A small network was shown many inputs. Here are its activations along a few directions, one row for each input.
In each table, some parts of the input vary, and every possible input appears once, in random order.
Descriptions start from the smaller parts, as in this example, which fits no table here: one of 6 places along a line, together with either a single point or one of 9 places around a ring or (one of 2 separate values, together with one of 8 places around a ring).
Shared parts are said once, and a part with two or three values counts as separate values.

A family of inputs:
row 1: [  3  -6 -11  18  10 -22  10 -58   2 -13 -20  11]
row 2: [  2  22  31   4 -15   4 -20  33  -6  12  -4 -16]
row 3: [-10 -13  11   2 -14   5 -20  15   6  20  -5  15]
row 4: [ 12  12  -8   4  17   1  18  -3 -13  -7  13 -14]
row 5: [ -2 -17   4   5 -15  -8 -24   5   1  22 -17  13]
row 6: [-7 -9  4  0  0 12  5 -1 10 -4 14 15]
row 7: [ 16   9 -18   4  16 -25  15 -30 -13 -17 -11 -15]
row 8: [ -2  10  -3 -13   4   9   0  11  -3 -10  13 -13]
row 9: [  0   4  -5  -8 -12 -11 -26  18  -7  15 -20 -17]
row 10: [ 12 -14  -2  13   5  14  19  10   3  11  18  16]
row 11: [ -3  -4  25  18 -12   7 -23  17   1  17  -4  12]
row 12: [  8  -9 -13   9   7 -11  27 -29   8  -9   7  16]
row 13: [  7  -7  -1  17  11   3  22 -14  -1  -1  15  14]
row 14: [  5  -3  -5 -12 -20 -22 -31  11  -8  20 -27 -20]
row 15: [  9 -10 -11  17   9 -21  19 -42  -1 -11  -8  15]
row 16: [-15  -7   2 -13   1  21  12  -3  13 -15  15  19]
row 17: [ 13  11 -20  -4  13 -14  23 -17  -3 -15   4 -12]
row 18: [ -3 -25   1   1 -21 -14 -21   1   5  27 -26   8]
row 19: [  7   3  -9 -11   7   5   4  17  -5   4  10 -11]
row 20: [ 10  13 -18   5  16 -25   6 -47  -9 -19 -24 -18]
row 21: [-30  16  -4 -29  10  20  11   2  11 -34  15 -10]
row 22: [ 17   5  -9   0  10  11  15  21  -9   5  17 -12]
row 23: [ -3   2  37  17 -18   7 -15  22   6  19  -4  13]
row 24: [  3  16  18   5 -10   3 -29  29 -11  10  -4 -19]
row 25: [-12  12  -4 -26   4  19   7   9   1 -22  13  -9]
row 26: [  2 -16  -2   2   2   7   9   6   7  10  11  17]
row 27: [-34  -4   2 -15   6  22  14  -9  22 -28  17  18]
row 28: [ -5   7   3 -12 -12   2 -25  26  -6  13  -6 -15]
- What is each input in this table made of? => one of 2 separate values, together with either one of 5 places along a line or one of 9 places along a line
- The inputs of row 12 and row 17 match in every part but the choice among 2 separate values. If row 23 is changed in the same way as row 12 into row 17, which row does it become? => row 2
- Change only the choice among 2 separate values in row 19. List by row number the other rows that result. => row 26
- Change only the place on the line of 5 in row 24. List by row number the other rows that result. => row 2, row 9, row 14, row 28

A family of inputs:
row 29: [  0 -16 -11  -3  10   9  35  -5  11   0  14  25]
row 30: [  9  22  25  20   0 -17 -11  -9 -11  -1 -13 -21]
row 31: [ 16 -15 -21  12   2 -23  20 -20   3  10 -15  12]
row 32: [-13   6   5  -9  15  15   9  17  -3 -17  17 -20]
row 33: [ -6  18   0 -28   2  24 -11  40   1 -10  10 -28]
row 34: [ 26 -16  -7  23  -6 -16   7 -14  -7  16  -4   7]
row 35: [  9 -18   2   8   0  15  21   2   1   4  25  20]
row 36: [ -7   3 -16  -4   6 -20   6 -50  10 -24 -23  -5]
row 37: [  5  -7 -31   2  11 -21   4 -35  -2 -18 -12   8]
row 38: [  3  12 -10 -18   6  18   5  39  -7   5  23 -16]
row 39: [  1  20  -9   3  -1 -19  -4  -8 -15   0  -9 -23]
row 40: [-30 -24  29  -8 -33  26 -35  44  22  25  -4  25]
row 41: [-1 -6 25 17  3 15  5  6 11  5 21 27]
row 42: [ 20  11 -16 -10   0 -11  -7  16 -25  21  -8 -26]
row 43: [ 15  -4  15  32  -4 -17 -10 -11   2  17  -8  14]
row 44: [-16 -19  20   5 -40  -8 -52  22   7  41 -35  17]
row 45: [-11  -8 -21 -13  17  11  20 -21   4 -28  17  21]
row 46: [-23   2  -7 -18  10  12  21 -37  15 -35   7   9]
row 47: [ 10  18  -4 -20  -3  -8 -26  16 -19   7 -21 -37]
row 48: [ -8  21  32  10   7  14   3  10   1 -17  18 -10]
- What is each input in this table made of? => one of 2 separate values, together with either a single point or one of 4 places along a line or one of 5 places along a line
- The inputs of row 33 and row 47 match in every part but the choice among 2 separate values. If row 35 is changed in the same way as row 33 into row 47, which row does it become? => row 34
- Change only the place on the line of 4 in row 39. List by row number the other rows that result. => row 30, row 42, row 47

A family of inputs:
row 49: [-22   8  45   5 -37  -4 -61  30  -2  29 -36 -11]
row 50: [ -9   4  34   7 -30   0 -46  37  -1  29 -21  -6]
row 51: [ -9 -31 -12   9   8  -2  30 -39  16  -8   0  39]
row 52: [ 25   6 -37  -1   9 -37   4 -25 -17  -3 -25 -23]
row 53: [-19  -5   9 -19  -9  18 -11  25  15  -4   7   8]
row 54: [-10  -8  10   0  -8  10   4  15   9   3  18  12]
row 55: [ 10  -7 -20   3  11 -21  15 -43  -5 -10 -12   0]
row 56: [  4  26   2   2  23  16  42  -9   0 -33  30  -6]
row 57: [  3  -2 -15   8  20 -14  26 -55   5 -25  -4   9]
row 58: [-21  -2  -8 -37  -8  30  -5  25  11  -8  14  -1]
row 59: [ 21  -3  10  17  -1   8   1  19 -11  16  14  11]
row 60: [ 12 -18  -2  -3 -18  -1 -27  41  -4  46  -5  -9]
row 61: [ -5 -11 -17  15  19  -6  32 -55  16 -24   4  34]
row 62: [ -2  -1  18   4 -23   8 -40  47  -4  36 -10  -8]
row 63: [-14  21  -1 -22   9  11   3   8   0 -24  16 -11]
row 64: [25 -3 16 25  1  1  3 17 -6 21 11  3]
row 65: [ 16   9 -23   1  13 -31  14 -43 -11 -19 -18 -19]
row 66: [ -5  18  -8 -15  21  15  17   7  -8 -22  18 -21]
- What is each input in this table made of? => either one of 4 places along a line or one of 6 places along a line or one of 8 places along a line
- Which other rows belong to the same alternative as row 53? List them by row number. => row 54, row 56, row 58, row 59, row 63, row 64, row 66

A family of inputs:
row 67: [ 25  -6   0  50  25  -2  28 -40  -4  -4  11  28]
row 68: [-20  13 -16 -23  15  -5  16 -26   4 -38  -9 -18]
row 69: [-12 -25   2  -5  -2  17  26   3  21   2  27  31]
row 70: [ 14  13 -10  -2  22  12  36  -1  -7 -17  29  -4]
row 71: [-13 -11   0   5 -10 -27   4 -37  18  -9 -20  15]
row 72: [ -1  28   8  -5  -1 -14 -10  -7 -11 -19 -10 -28]
row 73: [ 21 -15  -8  21  -5 -34 -15 -22 -15  26 -29   4]
row 74: [-25 -21 -14 -12   0   5  -2 -31  19  -7 -14  21]
row 75: [-23 -15  -4  -1   0 -14   9 -40  17 -17 -22  18]
row 76: [  7   1 -17 -15  17  11  44  -2   4 -18  31  -6]
row 77: [ 34   3 -37   9  14 -32 -12 -15 -30  13 -24 -37]
row 78: [  3  -9  35  11 -21  21 -26  45   4  37  -1  14]
row 79: [ 12  11  -1 -12 -25  -8 -26  53 -12  36 -13 -36]
row 80: [ 11 -15  12   0 -39 -14 -32  42   1  52 -26   3]
row 81: [-19   1 -42 -42  15  17  -4  -6   3 -29   4  -4]
row 82: [ -3   0  19  17 -16 -21 -17 -20   2   2 -23   6]
row 83: [-17 -19  14   0  -7  27   8  16  20   0  29  33]
row 84: [-22   7 -26 -34  13  12   5 -18   6 -26  -1 -15]
row 85: [ 22  12 -18  11  33   2  45 -19 -10 -21  25  -5]
row 86: [-14   8  25  11 -14 -20 -12 -32  13  -7 -23   8]
row 87: [ 26  12 -20   2  10 -27  -6  -9 -27   7 -18 -31]
row 88: [-16  20  25 -12  -1  26 -24  48 -10  -1  16 -16]
row 89: [ 19  15  -4  -7   0 -18  -7  -2 -15  -5 -16 -32]
row 90: [  5 -13  21  12 -30  -3 -32  42   6  49 -12   9]
row 91: [  7  19  23  -7  -9  21 -18  56 -10  17  11 -19]
row 92: [-26  -4  37   7 -20  32 -40  34   8  12   1  21]
row 93: [-20  -8  37   8 -14  24 -32  38   4  20   4  17]
row 94: [-22  24  25 -13  -7  33 -33  43  -6  -8  13 -13]
row 95: [-24 -27 -31 -20   1  10 -12 -17  16  -9  -8  32]
row 96: [ 17 -17  -7  32  18  -4  37 -32   4  -2  13  29]
row 97: [ 17 -14   8  13 -16 -24 -16 -16  -2  16 -29   3]
row 98: [ 29 -23 -25  27   0 -40 -21 -27 -18  32 -35  -4]
row 99: [-11   9   2 -22   7  29  17  26   5 -20  41  -1]
row 100: [  2 -28  -5   7   3   6  36 -14  17   2  18  30]
row 101: [ -5   2  -9 -27  11  21  35  14   8 -17  39  -5]
row 102: [-10  17 -12 -17   6 -19  12 -23   4 -29  -8 -21]
row 103: [  8 -16   1  21   9   6  28 -15   6   3  17  31]
row 104: [  9  13  12  -8 -18   4 -22  53 -12  26  -1 -27]
row 105: [-13  34  13 -10   1 -13  -5 -19   0 -28 -11 -26]
row 106: [ 30  24 -12  29  39   4  37 -25 -18 -23  23  -7]
- The inputs of row 69 and row 101 match in every part but one. If row 95 is changed in the same way as row 69 into row 101, which row does it become? => row 81
- The inputs of row 92 and row 94 match in every part but one. If row 80 is changed in the same way as row 92 into row 94, which row does it become? => row 79
- What is each input in this table made of? => one of 2 separate values, together with either one of 5 places along a line or one of 6 places along a line or one of 9 places along a line
- Change only the choice among 2 separate values in row 71. List by row number the other rows that result. => row 102
- Change only the place on the line of 6 in row 103. List by row number the other rows that result. => row 67, row 69, row 83, row 96, row 100
